A small network was shown many inputs. Here are its activations along a few directions, one row for each input.
Each table varies a few parts of the input and shows all the possible inputs, shuffled.
Descriptions start from the smaller parts, as in this example, which fits no table here: one of 6 places along a line, together with either a single point or one of 9 places along a line or (one of 3 separate values, together with one of 8 places around a ring).
Shared parts are said once, and a part with two or three values counts as separate values.
(in the rows, 128 means zero)

Other details of the inputs shift rows strongly along two fixed directions, in all tables alike. That doesn't count.

Rows:
row 1: [139 136 126 108  83 155 152 132 152 114 169 131 112 144  94]
row 2: [134 119 120 104 115 154 111 133 151 110 115 122 122 147 140]
row 3: [181 125 117 106 137 107  88 126 157 202 157  94 148 130 142]
row 4: [115 131 126 111  46 205 165 149 184  67 143 147 106 154 133]
row 5: [101 131 144 130  98 168 155 141 134  92 118 148 123 132 135]
row 6: [106 117  59 134  11 186 197 140 178  60 158 172 104 203 106]
row 7: [152 130 121 110  75 124 110 128 171 179 182  97 133 134 119]
row 8: [144 135 137 144 156  84 123 122 111 175 145  98 110 107 130]
row 9: [176 137 128 128 132 116 107 141 157 210 169 110 130 109 171]
row 10: [ 50 101 144 132 149 120 136 126  81  89  81 157 138 113 104]
row 11: [173 140 127 128 150  99 105 127 141 179 148 114 156 120 151]
row 12: [ 64 100 138 137 200  99 114 115  58  93  56 153 152 106 115]
row 13: [ 63 129 168 159 177  82 149 128  64 111  76 160 157  94 123]
row 14: [ 98 117 121  85  26 218 162 143 181  57 143 139 113 169  88]
row 15: [110 118 132 125 190  99  91 124  87 151  84 120 139 114 149]
row 16: [177 120  49 139  76 127 135 133 174 157 170 133 121 185 151]
row 17: [174 144 119 112 101 157 117 138 161 165 180 110  92 139 138]
row 18: [177 140 126 122 151 114 114 118 130 158 148 117 131 132 125]
row 19: [139 140 131 136 144 117 126 108 112 115 132 129 130 128 107]
row 20: [ 87 126 133 123 124 187 163 118 101  16  83 171 112 150  91]
row 21: [149 132 132 131 145 125 111 137 123 160 147 122  89 121 150]
row 22: [197 141 116 128 148 104 107 119 148 188 163  83 116 124 139]
row 23: [179 135 122 124 152 136 100 128 138 153 134 116 101 133 157]
row 24: [136 140 139 140 174 114 109 133 107 146  97 129 143 112 175]
row 25: [160 127 112 111  86 125 118 136 177 179 173  79 120 132 123]
row 26: [149 129 125 136 193 111 108 114  95 143 114 136 123 109 136]
row 27: [ 81 127 149 146 169 135 141 130  86  60  58 167 136 117 148]
row 28: [ 69 107 129 118  99 152 167 119 119  29  80 132 142 142  70]
row 29: [133 117 124 109 104 140 107 139 154 156 143 112 106 134 148]
row 30: [151 144 134 129  89 126 133 135 161 161 174 114 139 124 134]
row 31: [114 134 144 158 160  81 130 132 108 162 117 110 136  94 141]
row 32: [162 135 133 148 162  89 115 124 128 173 124  97 145 106 152]
row 33: [119 120 127 121 129 111 112 114 123 124 122 120 154 127 108]
row 34: [118 139 145 149 155  86 119 120  95 157 141 122 123 109 117]
row 35: [ 80 121 151 159 203 101 132 119  63  88  59 166 158  95 140]
row 36: [103 135 134 124  73 173 170 124 150  38 120 155 157 147  93]
row 37: [ 73 115 153 139 172  78 121 123  70 133  90 140 151 101 110]
row 38: [131 130 125 120 109 160 146 128 132 114 152 143 100 129 108]
Description of these inputs: one of 2 separate values, together with either a single point or (one of 3 separate values, together with one of 6 places along a line).
Q: The inputs of row 30 and row 36 match in every part but the choice among 2 separate values. If row 13 is changed in the same way as row 30 into row 36, which row does it become?
A: row 11
Q: Change only the choice among 2 separate values in row 26. List by row number the other rows that result.
A: row 38
Q: Change only the choice among 3 separate values in row 1. List by row number the other rows that result.
A: row 13, row 37
Q: Change only the choice among 2 separate values in row 27. List by row number the other rows that result.
A: row 4

Rows:
row 39: [132 128 124 111 110 146 124 122 144 118 131 119 130 140 121]
row 40: [125 127 122 123 104 145 137 138 146 127 138 133 136 136 130]
row 41: [ 82 127 152 156 178  97 134 114  72  95  80 154 153 102 124]
row 42: [156 136 122 118 109 134 109 127 150 151 155 107 118 134 130]
row 43: [ 92 122 136 143 159 112 131 115  87 100  87 140 147 122 116]
row 44: [131 126 114 135 133 110 118 132 125 158 131 119 134 131 141]
row 45: [135 128 139 115 111 150 129 133 151 115 132 119 128 123 128]
row 46: [ 82 118 152 149 198  91 118 109  58 109  80 141 135  95 115]
row 47: [126 135 121 128 103 138 142 133 138 124 143 124 115 139 122]
row 48: [137 126 116 117 112 142 133 127 139 123 139 131 134 141 110]
row 49: [136 142 137 121 109 147 139 132 140 121 144 130 125 130 120]
row 50: [131 131 113 144 129 101 122 129 127 151 135 123 131 129 141]
row 51: [138 128 125 138 140 110 130 129 121 162 143 119 114 118 133]
row 52: [138 128 130 117 112 148 136 134 151 118 129 123 141 132 128]
row 53: [161 133 116 128 114 124 124 129 158 143 144 107 134 135 136]
row 54: [141 134 127 146 152  91 116 130 114 185 136 109 117 113 150]
row 55: [120 127 128 114 103 146 130 137 147 126 136 130 129 133 132]
row 56: [135 124 123 106 115 147 126 121 144 120 137 123 129 136 114]
row 57: [140 131 139 120 153 113 102 124 124 163 128 115 139 112 148]
row 58: [139 138 134 136 136 108 123 129 121 155 138 118 117 129 133]
row 59: [167 136 129 130 148  98 109 128 129 193 160 108 116 120 140]
row 60: [138 126 126 118 144 115 109 124 122 152 131 121 129 124 125]
row 61: [143 131 129 118 117 143 143 128 144 116 139 119 120 130 112]
row 62: [135 132 127 118 108 147 132 133 143 122 136 133 140 136 123]
row 63: [ 92 133 144 147 156 109 140 123  80 100  95 143 128 119 111]
row 64: [142 123 122 129 141 109 117 127 123 158 137 125 132 131 130]
row 65: [122 127 120 124 101 140 128 132 142 123 140 121 116 137 125]
row 66: [113 133 149 156 179  84 120 130  88 169 111 127 128  95 151]
row 67: [128 127 112 136  96 130 142 130 144 123 139 129 126 140 129]
row 68: [125 122 119 120 108 142 130 131 140 123 145 127 114 133 117]
row 69: [152 133 119 111 111 133 111 129 150 152 146 110 126 139 132]
row 70: [121 129 132 121 104 147 129 136 146 123 142 128 121 127 130]
row 71: [140 136 126 120 112 142 140 127 135 121 147 128 118 135 107]
row 72: [104 121 127 129 166 154 127 129  96  71  70 164 115 136 151]
row 73: [123 123 121 127  99 142 133 131 142 124 137 122 113 135 126]
row 74: [129 128 129 122 103 140 125 129 141 120 139 123 115 140 119]
row 75: [123 121 120 150 151  91 130 125 105 150 124 133 130 115 136]
row 76: [114 123 126 133 148 100 111 129 110 153 115 121 129 123 142]
row 77: [ 95 112 119 130 109 147 159 130 122  87 114 150 129 139 104]
row 78: [124 116 116 115 105 141 135 131 143 128 137 129 119 137 121]
row 79: [116 125 142 142 150 109 115 132 112 155 121 126 125 103 146]
row 80: [134 125 125 111 111 143 128 129 150 117 124 114 130 137 125]
row 81: [126 122 113 128 100 139 139 133 143 128 134 126 128 142 127]
row 82: [136 127 125 116 111 145 126 125 139 119 143 126 119 132 109]
row 83: [ 79 125 126 136  97 150 167 122 113  36  99 162 137 146  89]
row 84: [138 127 132 147 215 108  89 127  79 143  83 141 111 109 185]
row 85: [154 130 116 123 108 128 119 131 150 156 150 115 129 145 135]
row 86: [112 132 131 139 167 152 140 130  91  71  80 164 109 134 147]
row 87: [121 123 129 118 101 147 134 137 148 128 134 130 126 130 133]
row 88: [137 127 117 128 106 129 139 126 142 120 147 136 127 142 115]
row 89: [129 120 124 110 109 140 128 128 142 123 138 131 122 142 115]
row 90: [138 125 120 120 111 143 135 130 148 117 126 117 137 140 122]
row 91: [128 130 139 119 105 147 127 133 145 122 142 130 121 130 125]
row 92: [126 137 132 126 105 145 143 137 143 125 145 130 121 130 127]
row 93: [163 142 137 148 195  66  88 118  98 214 135  95 129  99 161]
row 94: [147 130 122 135 145 109 120 115 126 144 139 123 137 122 126]
row 95: [139 130 135 131 138 114 115 133 129 161 134 126 139 124 143]
row 96: [135 133 137 119 139 120 107 130 127 155 129 122 136 118 140]
row 97: [164 136 118 140 138  87 102 127 135 188 151 110 130 128 153]
row 98: [136 121 124 107 116 145 130 128 149 117 129 119 128 134 117]
row 99: [130 126 109 130 104 131 142 129 142 122 147 134 127 139 119]
row 100: [137 137 127 127 105 139 135 129 145 118 142 135 137 133 125]
row 101: [134 131 140 142 159 100 121 127 120 143 115 122 144 108 145]
row 102: [ 89 127 147 151 154 102 138 125  91 102  97 156 143 114 125]
row 103: [135 132 125 134 141 111 128 130 120 156 144 121 117 121 129]
row 104: [146 137 134 132 145 113 124 128 128 149 129 106 124 120 134]
row 105: [ 89 123 131 137 133 130 144 124  98  82  93 149 142 135 105]
row 106: [134 119 124 134 138 113 116 128 124 160 138 119 114 116 135]
row 107: [141 134 128 119 116 146 140 121 138 118 146 124 121 133 109]
row 108: [147 136 131 154 178  65  95 130 109 208 136 114 140  98 172]
row 109: [136 127 128 117 109 145 128 129 149 113 130 112 122 132 122]
row 110: [133 132 138 115 110 153 124 126 144 116 140 124 129 125 125]
row 111: [142 124 114 119 106 130 120 133 151 159 145 110 119 137 141]
row 112: [139 136 140 120 113 148 142 134 148 117 136 120 127 126 126]
row 113: [ 74 115 139 139 158 127 149 115  80  65  79 158 146 123  94]
row 114: [138 123 116 135 151 100 113 131 119 173 136 120 133 122 140]
row 115: [158 134 105 126 130 163 127 133 144 102 121 150 113 150 162]
row 116: [139 133 118 128 106 136 133 119 145 113 138 125 135 141 121]
row 117: [123 120 116 112 108 141 131 132 143 126 139 128 122 139 119]
row 118: [152 142 148 142 183  87  99 122 104 191 134 109 134  96 156]
row 119: [133 127 135 108 111 150 129 134 153 116 127 121 135 129 130]
row 120: [139 140 145 133 138 116 124 132 125 156 141 125 123 119 138]
row 121: [ 86 123 138 159 188  78 129 115  61 108  83 154 145 105 114]
row 122: [139 123 128 113 115 147 130 127 148 113 135 118 121 129 114]
row 123: [132 123 128 118 109 141 127 127 140 121 145 129 114 136 112]
row 124: [ 94 121 118 126 128 190 158 132 111  25  73 181 120 157 126]
row 125: [127 128 135 112 105 145 127 133 147 125 136 132 129 136 128]
row 126: [ 54 118 151 138 142 144 161 119  81  37  67 170 153 123  96]
row 127: [144 126 119 124 115 135 140 126 150 113 137 124 133 134 116]
row 128: [ 80 113 143 147 187  99 139 121  71  92  67 147 148 109 111]
row 129: [126 124 124 126 102 146 141 137 146 129 136 132 133 133 132]
row 130: [127 125 125 115 104 138 126 129 143 123 133 125 123 145 123]
row 131: [127 129 123 134  99 137 145 134 148 123 141 135 131 130 133]
row 132: [132 133 136 116 107 150 125 131 142 118 140 128 126 127 122]
row 133: [134 130 128 118 110 146 123 121 141 115 137 117 123 134 119]
Q: The inputs of row 132 and row 62 match in every part but one. If row 42 is changed in the same way as row 132 into row 62, which row does it become?
A: row 105
Q: The inputs of row 109 and row 80 match in every part but one. If row 70 is changed in the same way as row 109 into row 80, which row does it become?
A: row 55
Q: What is each input in this table made of?
A: one of 5 places around a ring, together with either a single point or (one of 3 separate values, together with one of 6 places along a line)
Q: Change only the place on the line of 6 in row 46. List by row number the other rows that result.
A: row 68, row 82, row 106, row 122, row 123
Q: Change only the choice among 3 separate values in row 63. List by row number the other rows that result.
A: row 49, row 71
Q: Start at row 104 and move only the place on the line of 6, one step at a time. The first step leads to row 93. Which rows follow, in order?
A: row 63, row 58, row 47, row 54
Q: Change only the place on the ring of 5 in row 117. List by row number the other rows that result.
A: row 68, row 99, row 103, row 114

Rows:
row 134: [136 131 111 146 105  89 129 135 141 193 166 116 133 130 143]
row 135: [144 133 148 116 110 102 108 130 154 188 168  91 140 108 121]
row 136: [158 120  95  98 109 168 128 120 158  90 126 132 134 165 112]
row 137: [118 131  97 138  83 171 174 129 138  57 132 165 103 168 111]
row 138: [184 143 137  88  99 172 114 124 178 140 177  95 118 130 112]
row 139: [116 121 103 165 185  74 119 117  76 142  95 150 135 127 151]
row 140: [117 128 161 129 198  93 101 110  78 135  93 110 139  93 116]
row 141: [222 138  96 104 138 128  82 126 171 190 167  97 122 148 154]
row 142: [172 139 142 111 103 108 106 133 173 215 193  73 125 110 132]
row 143: [109 134 125 148  75 133 165 144 139 127 160 142 113 135 116]
row 144: [ 86 125 143 104  78 240 146 168 158  53  96 178  84 145 181]
row 145: [179 128 134  99 141 121  81 117 154 183 148  77 150 116 128]
row 146: [146 135 109 137  69 121 146 144 166 175 184 112 116 141 133]
row 147: [147 127  91 149 123 121 134 129 129 135 136 135 111 148 144]
row 148: [114 123 113 113 109 187 164 120 130  19  97 158 116 164  89]
row 149: [ 67 131 170 121 116 214 159 150 126  11  57 183 133 123 161]
row 150: [139 123 143 112 114 101 108 125 152 188 161  92 148 111 120]
row 151: [ 75 113 107 133  45 153 189 135 146  71 135 156 137 161  88]
row 152: [109 111 100 166 184  72 120 121  74 141  88 146 143 125 149]
row 153: [ 69 128 182 153 187  70 130 121  64 139 100 132 136  73 110]
row 154: [ 95 124 168 133 212  85 101 106  61 116  70 123 155  92 110]
row 155: [112 130 143 152 232  91 111 113  48 108  67 152 125 106 134]
Q: What is each input in this table made of?
A: either one of 2 separate values or (one of 4 places along a line, together with one of 5 places around a ring)
Q: Start at row 137 and move only the place on the ring of 5, one step at a time. The first step leads to row 143. Which rows follow, in order?
A: row 153, row 138, row 155
Q: Start at row 153 and move only the place on the line of 4, one step at a time. The first step leads to row 142. Which rows follow, in order?
A: row 135, row 150
